A small network was shown many inputs. Here are its activations along a few directions, one row for each input.
In each table, some parts of the input vary, and every possible input appears once, in random order.
Descriptions start from the smaller parts, as in this example, which fits no table here: ring(5) and (point or (values(2) and line(4)) or ring(11)).
Shared parts are said once, and a part with two or three values counts as separate values.

Rows:
R1: [-14.5 -38.1  81.9   1.0  53.9 -28.6  17.1  16.3  27.6   9.1  19.3  23.4]
R2: [ 35.0  65.2  -2.5 -19.0  -7.6  22.2  13.8  14.0   0.4 -18.3 -40.0 -30.7]
R3: [ 27.1  58.0  12.1 -28.3 -13.6 -37.9  17.2  42.3 -18.1 -49.0  35.0  33.9]
R4: [ 24.0 -14.4 -32.2  28.9 -22.8 -21.8 -73.8  17.6 -26.5   2.5  15.3 -12.5]
R5: [ 13.4  25.3  19.0  -8.9 -31.1   4.2 -27.3  61.0 -26.0 -48.8  -3.4  -7.9]
R6: [-69.5 -47.9   4.2  -9.8  21.5  60.5  50.6 -61.2  18.5  34.9 -54.6  41.9]
R7: [ 16.4  11.6 -73.0  48.7  21.0  -4.9  -5.0 -20.8  15.9  27.5  40.1 -14.0]
R8: [ 27.4  17.5 -40.2  36.8  13.5 -30.0 -62.1  21.2  -5.5  11.7  25.9  14.8]
R9: [ 28.1  82.7   5.0 -31.0   0.9 -28.1  37.5   2.6 -11.9 -35.8  12.7   9.6]
R10: [-73.5 -73.6  30.0  -8.5 -22.1  57.9  24.7 -52.8  -0.4  27.7 -42.0  36.7]
R11: [ 30.4  33.1 -58.9  26.8  31.8 -13.6 -40.6 -12.4  15.9  12.0   6.6  -7.2]
R12: [ 23.7  59.4  17.2   3.0   2.6  -2.4 -15.3  60.3  -9.8 -34.5   9.9  20.1]
R13: [-12.7 -16.4  69.4  -9.2  71.5 -12.4  37.3 -20.1  39.0  17.2   1.3  -1.4]
R14: [ 26.0  40.9  17.6 -51.3 -65.6 -19.3  18.6   5.8 -31.8 -36.6  -5.2 -25.4]
R15: [ 15.2  28.7  19.6 -38.8 -47.9 -33.0   3.7  40.1 -43.9 -55.3  21.2   3.2]
R16: [ 30.4  21.6 -66.4   8.3   7.0  -3.8 -33.7 -20.9   7.5  25.0 -25.0 -38.0]
R17: [-73.0 -53.4  28.9  20.2  27.9  33.4  22.6 -19.7   5.6  21.5  -4.8  94.2]
R18: [  3.0 -39.1 -54.0  48.7 -31.1 -16.0 -38.4  13.6 -21.6  13.0  45.2 -20.2]
R19: [ 16.1  34.6   9.9 -26.5 -45.0  18.0 -13.2  31.3 -11.2 -33.2 -31.6 -38.8]
R20: [ 18.4  76.4  -2.8  -6.2  21.5   8.9   5.7  28.1   8.7 -32.7 -13.6  -4.0]
R21: [ 28.4  -8.8 -46.5   8.7 -36.1  -5.0 -58.2  -9.3  -2.0  10.0 -12.0 -40.4]
R22: [ -4.0 -35.8  56.6 -29.9  48.1   4.2  45.4 -26.6  40.8  22.2 -26.1 -28.7]
R23: [-14.1 -63.5  76.7 -30.7   5.8  -1.2  20.0 -14.1  28.9   8.9 -16.8 -33.0]
R24: [ 35.8  69.3  -1.3 -52.0 -23.1 -12.1  44.2  -7.0 -19.7 -23.0 -13.7 -20.8]
R25: [-26.1 -73.8  84.0 -12.6  22.0 -20.9   4.6  16.9   9.6  -3.3   6.3  -5.7]
R26: [  5.6 -28.7 -62.4  29.7 -45.0  -0.6 -24.3 -16.3  -6.8  28.7  17.6 -50.8]
R27: [-69.8 -36.9  11.3   8.8  46.4  51.2  44.1 -53.0  26.9  21.7 -23.0  72.5]
R28: [  5.3  -6.7 -61.6  53.5   6.5 -21.3 -27.3  17.3  -2.8  24.0  57.5   5.9]
R29: [-75.4 -88.9  33.6   6.0  -6.1  46.6  11.4 -20.7  -7.8   6.2 -12.6  68.7]
R30: [ 23.1   1.6 -75.2  33.6  -4.9   5.8   0.8 -33.4   0.5  46.8  10.5 -45.5]
- What is each input in this table made of? => ring(5) and (values(2) or line(4))
- Changing only the ring(5) part turns R8 into R21. The same change can be made to R12. Which row results? => R19
- Start at R7 and move only the line(4) part, one step at a time. The first step leads to R11. Which rows follow, in order? => R20, R9

Rows:
R31: [ 16.9  36.6   8.6 -34.9 -10.8 -12.6 -18.5   9.6   1.5 -26.5 -30.7  -5.4]
R32: [ 27.9  39.4 -24.2 -15.1   0.0  -9.7  30.9 -10.0   6.8  -3.8  12.3 -38.9]
R33: [-43.9 -57.8  19.4  -1.6  -2.4  40.9   7.6 -37.5  21.2  26.9 -41.2  -1.2]
R34: [ 29.0  43.6 -10.0  -5.6  11.1   1.0   7.5   4.1  22.9  -0.5 -10.3 -48.0]
R35: [ 16.3  36.5  -0.5 -38.0 -23.0 -26.5   4.1   0.8 -15.4 -21.9 -16.7   1.8]
R36: [ -1.7  25.0  48.5 -11.4 -21.1  17.6   1.1  29.0  -6.7 -33.9  -7.5   0.2]
R37: [  5.0  21.0  47.7  -9.5 -18.3  14.2   7.7  23.0 -19.7 -35.2  -7.3   0.4]
R38: [-22.0  -1.3  23.5   7.9  65.1   9.1  20.0 -12.7  23.1   7.9  -6.4  38.9]
R39: [ 15.6 -19.6 -19.1  34.4  -1.9 -20.2 -44.5  -6.0  -4.2  22.1  27.2  -6.1]
R40: [-27.4   3.2  24.8   5.4  61.8  11.4  12.0  -6.8  37.6   7.5  -7.4  39.5]
R41: [ 12.6 -21.2 -18.7  37.1   5.3 -17.1 -48.3  -6.9  -5.8  13.0  21.8 -11.2]
R42: [-37.5 -62.9  17.9  -0.3   0.2  38.8  13.7 -42.9   7.3  26.0 -40.5  -1.2]
R43: [ 11.8   8.0 -67.1  34.9  -6.0  19.6 -33.7   5.0 -12.1  10.8  -0.4  -8.0]
R44: [ 14.7   8.8 -67.4  31.6 -12.6  16.3 -29.9   5.2 -10.4  20.6   5.0  -2.8]
R45: [ -6.6 -26.8  25.1  -7.8  -5.0 -25.8   5.0  36.1  -9.8  -8.0  24.8   8.6]
R46: [ 17.3  31.8  -4.9 -41.3 -23.1 -24.1   6.4  -4.2 -13.3 -31.6  -9.6   4.0]
R47: [  6.2 -20.2 -24.7  32.5  -8.9 -29.0 -33.8 -10.2  -7.4  18.7  35.6  -3.8]
R48: [  6.7  23.4  47.0 -14.2 -25.1  12.1  11.6  23.5 -19.6 -25.9  -2.1   6.6]
R49: [ 27.0  41.5 -19.5 -11.6   0.4 -11.5  27.1  -5.0   5.4   4.9   4.8 -39.8]
R50: [  6.7   7.3 -80.5  25.9 -19.4   6.9 -15.6  -2.1 -11.1   9.7  19.4  -1.7]
R51: [  5.8 -21.7 -29.1  28.5  -8.9 -28.0 -30.1 -13.7  -6.3  11.9  43.1  -4.8]
R52: [ -3.6  25.5  39.4 -16.9 -32.4   2.5  21.8  19.8 -23.9 -28.5   7.5   7.0]
R53: [  5.6  10.1 -74.8  30.4 -20.2   6.2 -18.9   1.4 -13.6  17.5  14.0  -3.0]
R54: [  1.8 -30.9  31.1  -1.7   9.4 -14.6 -10.8  39.8  -6.1 -14.3  10.1   1.9]
R55: [-29.2   1.8  16.1   3.7  49.8  -1.2  37.3 -15.0  22.4  12.4   6.5  46.3]
R56: [ -2.3  21.7  35.2 -18.1 -32.3   3.1  25.9  17.1 -20.4 -37.9  13.1   8.5]
R57: [ 21.7  34.2   7.0 -33.3  -8.5 -13.1 -11.4   2.3 -13.0 -27.3 -31.0  -5.6]
R58: [ 36.3  41.9 -12.7 -10.6   7.6  -2.5  17.0  -1.2   8.5   8.8  -3.6 -42.1]
R59: [ -6.0 -30.6  19.7 -11.7  -4.5 -22.8   6.6  31.1  -8.0 -16.9  32.8   9.9]
R60: [-28.7  -1.5  12.6   0.8  50.0  -1.8  39.4 -19.1  22.6   4.5  13.4  46.5]
R61: [  2.4 -28.8  31.0  -3.3   2.5 -16.6  -5.6  39.9  -6.9  -6.7  14.1   7.4]
R62: [  7.0 -18.1 -18.2  36.5   2.3 -14.9 -55.2  -0.7   8.2  14.6  21.1 -11.2]
R63: [  5.4  12.2 -65.8  34.7  -8.5  21.2 -40.8  11.1   2.4  12.5  -0.4  -8.5]
R64: [-18.2   0.6  21.8   6.7  57.5   5.7  26.7 -11.7  24.3  13.7  -5.0  45.8]
R65: [ 33.3  41.8 -12.9  -7.0  13.5   0.6  13.3  -3.1   7.4  -1.0 -10.8 -47.8]
R66: [-45.0 -62.7   6.1 -10.6 -13.7  30.5  31.1 -51.2   5.4  23.2 -17.9   6.7]
R67: [ -4.6 -26.7  32.2  -2.1   6.8 -13.2 -17.6  45.7   8.1 -13.8   9.7   1.7]
R68: [-45.4 -59.1  11.3  -5.9 -14.2  27.2  29.2 -45.9   3.9  31.9 -25.5   4.7]
R69: [ 25.9  35.0   6.7 -37.5 -15.4 -16.5  -6.9   4.4 -12.0 -18.6 -26.0   1.1]
R70: [-36.6 -60.5  17.4  -1.0  -7.2  37.1  18.7 -42.8   6.8  33.2 -36.3   3.8]
- Changing only one part turns R41 into R51. The same change can be made to R38. Which row results? => R60
- Changing only one part turns R35 into R31. The same change can be made to R49. Which row results? => R34
- What is each input in this table made of? => line(5) and (values(2) or ring(6))
- Which other rows does R44 become when the line(5) part takes its other values? List them by row number. => R43, R50, R53, R63
- List by row number the other rows that have the line(5) part in common with R44. => R39, R48, R58, R61, R64, R69, R70
